Each row below holds a small network's activations on one input, seen along a few directions.
Each table varies a few parts of the input and shows all the possible inputs, shuffled.
A made-up example of a description, with smaller parts first: one of 2 separate values, together with either a single point or one of 11 places around a ring or (one of 5 places around a ring, together with one of 6 places along a line).
Shared parts are said once, and a part with two or three values counts as separate values.

A family of inputs:
r1: -10 -16 10 10 15 -31 3 15 7 -18 -4 21 12 -5
r2: -7 14 7 -24 -24 31 -14 13 25 10 -11 27 9 32
r3: -12 -15 1 -8 -10 21 -10 9 23 -1 18 -18 0 -21
r4: 3 33 -3 17 -3 43 -16 0 7 25 -31 11 -11 20
r5: -8 -12 7 7 -17 14 20 10 22 2 -6 -31 7 -2
r6: -32 -7 13 -21 -6 -2 -3 17 30 3 -3 -11 10 -2
r7: 0 -27 -7 22 13 -23 1 18 -17 -12 3 3 -15 2
r8: 16 16 5 -1 -32 39 6 5 15 1 -22 -1 2 26
r9: 10 -17 2 22 12 -10 -10 6 -13 -26 15 8 0 -34
r10: 10 30 -20 1 25 -32 0 -37 -20 10 5 6 -7 -11
r11: -23 -18 -1 -9 -5 12 -1 20 2 -1 -2 -31 -11 5
r12: 0 6 8 -36 22 -39 16 -26 -15 -7 13 19 18 1
r13: 25 14 -6 -8 4 -35 32 -20 -23 8 11 -7 18 -9
r14: 11 -12 -10 38 -2 -18 24 10 3 -22 0 2 12 -12
r15: -3 8 0 -19 -23 42 -12 16 -11 4 -19 -2 -17 29
r16: -12 10 -10 18 13 11 -8 8 32 17 -9 -20 -21 -2
r17: 8 7 20 -17 -25 50 -32 -1 0 -2 -1 0 4 9
r18: 16 -5 -15 -16 16 -32 18 -12 -35 12 12 6 -11 1
r19: 19 -3 4 -24 14 -20 3 -38 -29 2 32 9 5 -22
r20: -11 -7 -6 46 13 -22 -19 -12 -3 -6 0 7 -4 -3
- What do these inputs look like to the network? => one of 4 places along a line, together with one of 5 separate values

A family of inputs:
r21: 29 -12 -7 -39 6 -14 13 -26 -22 17 23 1 2 -19
r22: 21 6 -6 18 27 -29 -15 -28 -36 2 15 17 -11 -15
r23: -2 0 4 -10 -20 50 8 26 13 13 -24 -36 -8 -17
r24: -12 -18 -3 18 22 -55 17 -11 15 -3 4 -19 6 -14
r25: 9 -22 -5 -1 7 -35 25 -12 4 -4 21 -15 10 -43
r26: -1 24 -2 -4 -3 -6 13 -8 -2 16 -22 -2 0 32
r27: -24 10 -9 0 -12 35 -11 24 29 13 -30 -32 -17 16
r28: -18 -42 2 14 15 -45 16 15 10 -33 21 9 10 -18
r29: 31 8 9 -16 -10 7 29 -12 -14 19 -7 -2 7 3
r30: -6 -14 5 -4 -19 0 6 10 -17 -11 -1 27 7 29
r31: 5 26 3 10 -5 22 -32 -12 3 -6 -5 18 2 6
r32: 15 12 22 -28 -21 36 -5 0 13 10 0 -8 14 -3
r33: -6 -14 -11 32 22 -46 2 -23 -11 -28 19 -4 -2 -27
r34: -2 -16 -1 -11 19 -13 1 3 -12 -8 25 38 1 3
r35: 3 13 -11 -17 34 -27 8 -18 -1 21 6 4 -5 7
r36: -4 7 -12 33 -6 37 -29 8 -1 -6 -18 -20 -23 -5
r37: -18 24 10 -22 -8 16 -9 5 29 17 -25 -3 8 20
r38: 17 18 -5 24 -8 -9 1 -27 -39 -6 -7 16 -4 14
r39: -24 -10 0 8 -22 44 -18 54 19 -12 -4 -12 -12 11
r40: -15 0 14 -6 -19 32 -20 32 21 -11 8 21 15 20
- What do these inputs look like to the network? => one of 4 separate values, together with one of 5 places along a line
- The inputs of r40 and r30 match in every part but the place on the line of 5. If r32 is changed in the same way as r40 into r30, which row does it become? => r29
- Change only the place on the line of 5 in r31. List by row number the other rows that result. => r22, r33, r36, r38
- A walk changes only the place on the line of 5. It starts at r24 and steps to r35. List the rest of the walk in order. => r26, r37, r27
